A small network was shown many inputs. Here are its activations along a few directions, one row for each input.
Each table varies a few parts of the input and shows all the possible inputs, shuffled.
A made-up example of a description, with smaller parts first: one of 4 places along a line, together with either a single point or one of 9 places along a line or (one of 2 separate values, together with one of 5 places around a ring).
Shared parts are said once, and a part with two or three values counts as separate values.

Other details of the inputs vary at random and push rows far along two fixed directions, the same in every table; ignore that.

Rows:
row 1: [ 11  -8  33  -9  10  27  -1 -17  28 -46  32   2  14]
row 2: [ -5  -5   4 -21  -1  15  17  16 -23  -8  19  -9   7]
row 3: [ 28 -22  27 -16  -4  41  -2 -28  -6 -35  32   2   5]
row 4: [-10   5  19  25  15 -29  20   3  11  88 -42 -32  15]
row 5: [-11  -2   8  -5  11   7  28 -27  -5 -44  -2  -5  -4]
row 6: [  7  -2  16   7 -30  -6   8 -36  23 -57 -12 -11  -8]
row 7: [ -6 -22  22  13 -16  30  16 -33 -12 -41  31   8   2]
row 8: [  0  -6   7  24   5 -15  26  17  30  64 -77 -36   3]
row 9: [ 11 -12  44  36 -20   5  -3 -50  -8  13   9 -18   8]
row 10: [-16 -20  26  12  -6  20   9 -28  21 -43  29  19   6]
row 11: [ 37 -12 -12 -18 -22  17 -24   8 -11 -16   1   2   1]
row 12: [ -3  -7  14   6   8  11  30 -39  11 -36  24  -1  -2]
row 13: [-29  22   5  -8  16  -6  29  21  15 -24   0   3 -15]
row 14: [ 23 -13  30  -6  -2  37   7 -23  -7 -43  36  -9  10]
row 15: [  3  -4  26  19  -5 -13 -17 -51  19 -20  34  11   5]
row 16: [-10   3 -48  -8  -4  13  -4  17  -6  54 -37   5 -25]
row 17: [-35   8 -65 -37  29  -1 -14  59 -26 -27  36  58  -8]
row 18: [  3  22  52  22   4 -24  13 -41  40  -2  -8 -29  -9]
row 19: [-15  18   6   4   4 -35   1  -6  -9 -11  -8  -6  -3]
row 20: [ 19 -12 -15 -14  -9  16 -28   4  18  -4   2  22  -3]
row 21: [-15  33 -54 -32  33 -47 -50  70 -34 -26  31  29  16]
row 22: [  1   3  -3  13  -7 -11 -10 -14 -31   7  22   5   3]
row 23: [ 12  19  17   7 -21   1  14 -41  38 -50   4  -2 -16]
row 24: [ 43 -20  -3 -11 -27  29 -20 -32  -6 -27  18   6 -10]
row 25: [-29  -4 -34 -14  18  24  10   3 -14  22  -2  19 -21]
row 26: [ -3  -4   5  21 -12  -7  28  18  25  73 -63 -29  10]
row 27: [-25   2 -18  -3  36  -1  34  31 -12  30 -47 -13  -4]
row 28: [-22   1  -3 -23  14   3  10  45   2  11   3   3  11]
row 29: [  2  -1 -34  -4  -9   4 -16  29  12  21  -8  24  -7]
row 30: [ 11 -13  32  11 -17 -11 -17 -42 -12 -32  30 -21   7]
row 31: [ 34  -9  21   0  -2  11 -28 -56 -18 -13  40   1  -2]
row 32: [ -3  14  -2   5  13 -33   4 -19 -19  -9 -14 -14  -2]
row 33: [ 23 -25  18 -12  -2  47   1 -36 -11 -26  36  12  -5]
row 34: [ 34  -2  -9  -6 -22  12 -15  13 -12 -22   3  -9   7]
row 35: [ 28   1  27   9   6  14 -15  13 -18  98 -30 -28  11]
row 36: [ -9  39   6   2  16 -30   5  -9   5  -5   7   2 -11]
row 37: [ 26   8  20  22 -23  15  22 -49  35  -2 -13 -15 -15]
row 38: [  5   3 -23   9 -13 -13  11  -3   6 -12 -11  -3  -6]
row 39: [-26  -2  -9  -6  16  -7  27   7   3 -10   3   2   8]
row 40: [  7  -5  18   6 -18   7   8  34  33  76 -54 -29  12]
row 41: [ 10 -24  35  34 -39  13  -2 -35  45 -10 -11  -2   4]
row 42: [ 26  -3  34  -5   9  -5 -39 -42  25 -20  30   1  13]
row 43: [ 18 -22  13  22 -45  15  -4 -42   1 -47  13  -1  -1]
row 44: [  1   8 -82 -29 -11  -9 -25  50 -51 -31  21  39 -15]
row 45: [ -5  11  11 -13  10 -33 -18   3   5  -1  17  -8  15]
row 46: [-32 -12  -2 -11  10   8   5  49   3   6  -2  10   8]
row 47: [-11  -5  35  23   5 -12  -6  25  16  88 -39 -27  15]
row 48: [ 11   0 -23 -17 -25  -7  -2  41 -24  10 -13 -15   4]
row 49: [-12 -10  -8   1  -4  26  18   6 -27  -4  21  17  -1]
row 50: [-26  10 -76 -18  -9 -27 -26  62 -18 -35  13  52  -2]
row 51: [  6   3  17  13  23 -34   2 -59   6 -35  -2 -24  -2]
row 52: [-22  -7  -5   0   5  16  11  13   6  -5  19  29   2]
row 53: [ 11 -22  23 -15   9  39  -8 -32  25 -27  35  22   0]
row 54: [ 34  -9  21   0 -20  11 -23 -25  42 -53  13  -5  12]
row 55: [  1   2  23  13  23 -47   1 -53  20 -33   3 -20   5]
row 56: [ -1 -11  48  37 -10  -6  -9 -45  26  13   4  -6  12]
row 57: [-11 -12  21   3  24  -7  28 -37  24 -45   5 -10   2]
row 58: [-11   7 -77 -19 -20 -16 -16  53 -51 -36  17  39  -7]
row 59: [-16  25 -53 -37   9 -50 -27  55 -66 -21  35   9   9]
row 60: [-19  11 -34  -7  19 -11 -16 -12 -19  35   1  12 -19]
row 61: [ 25 -11  14   2  -9  25 -15  33  36  79 -55 -12   9]
row 62: [-13  28 -21  -4  -9 -23   9  39  18 -10 -33  -3 -17]
row 63: [ -9  13   1   2  13  15  28 -24   6 -29  21  13 -12]
row 64: [ 26  10  30  18   7  10  -6  18 -19  91 -27 -40  16]
row 65: [ 18  -7   7   7 -21  -5  10 -47  12 -55 -17 -18  -8]
row 66: [-26  23 -66 -27  29 -40 -43  46 -34 -13  38  50  -4]
row 67: [  6 -13  31  -5  18  43   7  35  26  83 -36  -7  12]
row 68: [-23  28   0  -9  18   6  31  13   7 -15   7  13 -14]
row 69: [-26  30 -67 -16  27 -61 -14  39 -47 -20  21  23  -3]
row 70: [  6  -4  -1  21   6  -2  26  11  15  59 -84 -39  -6]
row 71: [ 25  -4  17  11  -6   4 -17 -60 -16 -16  44   0  -4]
row 72: [ -1   8 -12  -7  24  -4 -31  31  -6  73 -10  14   4]
row 73: [-35  -3 -50 -36   5  -6  -4  68 -56 -43  29  26   0]
row 74: [ 12 -20  15  20 -33  20   8  32  -1  71 -56 -36   3]
row 75: [-34  13  -5  -7  12   5  34  46 -13  29 -37  -1  -4]
row 76: [  1  31  16  27  17  -6  20  -1   4  92 -38 -21  -9]
row 77: [  8 -25  21   7 -33   0 -18 -22  40 -51   5  -6   5]
row 78: [ -8  -4 -19  -4  10  35  19  42 -34  58  -7  12  -8]
Each input here is: one of 3 separate values, together with either a single point or one of 9 places around a ring or (one of 2 separate values, together with one of 8 places around a ring).
- The inputs of row 75 and row 6 match in every part but the choice among 3 separate values. If row 3 is changed in the same way as row 75 into row 6, which row does it become? => row 11
- Start at row 12 and move only the place on the ring of 9, one step at a time. The first step leads to row 39. Which rows follow, in order? => row 57, row 27, row 5, row 75, row 13, row 68, row 63
- Change only the choice among 2 separate values in row 2. List by row number the other rows that result. => row 28

Rows:
row 79: [ 20 -12  -1  -7 -17  15  -1 -30 -12 -54  22   0  -3]
row 80: [-25  17 -77 -49  13 -21 -25  86 -35 -51  19  42  -2]
row 81: [-26  22 -76 -39  26 -32 -43  58 -54 -17  39  50   0]
row 82: [ 24  -8 -11   0 -18  -3 -30 -36  -7 -31  27   7  -8]
row 83: [ 11  10  33  22 -14 -34  18 -84  26 -73   6 -26  -8]
row 84: [-12  10  49  19  16 -31  13 -81  28 -64  22 -17  -4]
row 85: [ 33 -16  32   8 -18   7 -29 -66  43 -48  35   4   1]
row 86: [ 21 -14  28  27 -16  25  11  16  -7 102 -52 -40   8]
row 87: [ 22 -23  26  14 -33  35  20 -78  20 -61  26   0  -8]
row 88: [-30   8 -39 -17  22  11  14  50 -26  11   7  30  -7]
row 89: [ -8   5 -33 -21   1 -16 -24  62 -17  -1   5  16  13]
row 90: [  1 -13  34  21 -10  46  33  16  42  79 -53 -19  -5]
row 91: [-16   7 -25 -20  18 -12 -15  51 -43  20  16  15  10]
row 92: [-21  17  15  26  19 -31  31  33  35  94 -83 -37   6]
row 93: [  7 -11  45  16  11  40  27   5   7  95 -36 -27   7]
- What do these inputs look like to the network? => one of 3 separate values, together with either a single point or one of 4 places along a line
- The inputs of row 82 and row 85 match in every part but the choice among 3 separate values. If row 79 is changed in the same way as row 82 into row 85, which row does it become? => row 80
- Which other rows agree with row 91 in the choice among 3 separate values? List them by row number. => row 81, row 84, row 88, row 93

Rows:
row 94: [-31  23 -27  11  20 -32  15  40 -13  41 -40   0  -4]
row 95: [ -3  19   7   7   1 -25   7 -13  17 -31   0  -4  -3]
row 96: [-10  -1 -28 -19   7   0  -7  41 -24 -10   7  15   4]
row 97: [ 25 -24  33   6 -24  32   0 -57  21 -52  29  -5  -1]
row 98: [ -8  11 -46 -28   8 -22 -31  25 -32 -37  35  34  -1]
row 99: [-15   4 -46 -24   5   5 -12  51 -24  -6   9  29  -5]
row 100: [ -7   6  30  19   6 -20  19 -11  23  38 -42 -31   1]
row 101: [ 13 -14  18   0  -8  25   3 -24  14  -9   7   4  -1]
row 102: [ 11  -9  -3  -8 -14  16 -12 -27   1 -44  33  16  -7]
row 103: [ 11 -10  32  17  -4  22   4  -9  12  58 -13 -17   2]
row 104: [-18   9 -38 -21  13 -10 -17  49 -29   3  13  26   6]
row 105: [ 10   1  -1   6   4   9  -6  11  -3  54 -18  -6  -1]
row 106: [-19   8 -23   7   4 -29   5  47  10  55 -50 -11   5]
row 107: [ 17 -14  41  24  -9  24   9 -10  10  65 -24 -28   5]
row 108: [  9   6  38  19  -4 -23   8 -58  38 -45   5 -20  -2]
row 109: [ 16 -11  11   5 -18  26   1  -8   0  17  -6  -7  -3]
row 110: [-26  16 -20   6  22 -23  30  42  -8  66 -44 -13  -1]
row 111: [-15   7 -45 -29  13 -12 -23  34 -27 -43  33  33   1]
row 112: [ 19 -20  33  12 -28  28   1 -43  12 -24  22  -5   1]
row 113: [  7  10  37  10  -3  -9  15 -53  31 -36   9 -19  -2]
row 114: [ 11 -11   6  -7  -5   7 -11 -22  -2 -48  30   5   6]
row 115: [-11   6 -50 -32  12  -8 -20  31 -25 -47  27  35  -4]
row 116: [  1  -9  20  13   6  30  17  29  10  89 -42 -14   5]
row 117: [ 20 -17  37  10 -13  17  -1 -45  13 -25  24  -9  10]
row 118: [ -8   5  23  32  12  -9  35 -12  20  54 -44 -27  -2]
row 119: [ 17  -5   4  -6 -10  -3 -19 -31  -6 -43  33   6   4]
row 120: [ -6  10  30  13   9  -4  23 -18  19  37 -27 -30  -3]
row 121: [ 19  -3  -4  -4  -6   0 -15 -16  -9 -19  15  -1   0]
row 122: [-37  22 -35  -6  22 -43  -2  36 -19  -1 -18   8  -6]
row 123: [  1  -7  -1  -3 -14  15  -8  -8  -3 -19  25  16  -3]
row 124: [ -4   1 -36 -22   5   0 -10  38 -25 -12   3  16   0]
row 125: [ 10 -11   1  -9  -9  16  -1  -9  -3 -27  11   6   0]
- What do these inputs look like to the network? => either a single point or one of 9 places around a ring or (one of 2 separate values, together with one of 11 places along a line)
- Change only the choice among 2 separate values in row 97. List by row number the other rows that result. => row 99
- Change only the place on the line of 11 in row 96. List by row number the other rows that result. => row 97, row 107, row 109, row 112, row 114, row 117, row 119, row 121, row 124, row 125

Rows:
row 126: [ 13   1  31  21   0  -5   4 -36  34  27 -17 -24   2]
row 127: [ -7   3 -23 -19   6  -6  10  -1 -12 -64  16  10  -9]
row 128: [  6 -11  39  14  -4  32  23  -9  32  21 -17 -12   6]
row 129: [ -9  10 -18  -3   2 -40 -23  -7  -8 -51  22  10   1]
row 130: [ -1  -7  24  20  -5  27  29 -28  17  20 -12  -6 -11]
row 131: [ 23 -10  29  17 -22  15   3 -19   2  31 -14 -24   7]
row 132: [-15   1 -12 -14  15 -18 -11  -7 -15 -44  40  20   6]
row 133: [  6   0 -19 -24  -4  -2 -28   2  -8 -47  33  21  -4]
row 134: [-24   3 -48 -17  14   6  -8  97 -44  87 -27  14   6]
row 135: [ 10  -3  44  15   8   9   7 -23  23  23  -1 -15  10]
row 136: [ -6  12 -17 -16  19 -27  -8 -12 -20 -52  25   5  -3]
row 137: [  8  -5 -15 -20  -1   4 -25   9 -11 -47  41  21   4]
row 138: [-36  22 -52 -20  19  -5   9 106 -20  71 -52  14  -4]
row 139: [  9   2  38  23  -6  -7  12 -32  12  23 -10 -31   5]
row 140: [  7  -4 -24  -9 -15 -19 -31  -2 -15 -50  22  18   2]
row 141: [-10  14 -12 -18  13 -24 -20  -6  -3 -49  29  17  -2]
row 142: [ 18 -10  21  18 -11  31   4 -30   2  35  -1  -5  -4]
row 143: [  6  -8  33  20 -18  14  30 -18  19  18 -23 -29   0]
row 144: [-36  17 -60  -5   9 -23   5 108 -27  71 -62   9  -2]
row 145: [-20  -9 -17 -16   2   3   4   4  -8 -56  31  24   0]
row 146: [ 29 -13  25  14 -16  16  -3 -25  26  35 -19 -17   1]
row 147: [ 12  -8  26  19 -12  16  21 -24  42  24 -33 -20  -2]
row 148: [ 12   2 -24 -20   2  -2 -17  -5 -27 -51  26  10  -2]
row 149: [  4   0  31  22   6   6  13 -42  10  27   0 -10  -5]
- What do these inputs look like to the network? => one of 3 separate values, together with one of 8 places around a ring
- The inputs of row 126 and row 141 match in every part but the place on the ring of 8. If row 146 is changed in the same way as row 126 into row 141, which row does it become? => row 133
- Change only the choice among 3 separate values in row 129. List by row number the other rows that result. => row 140, row 144
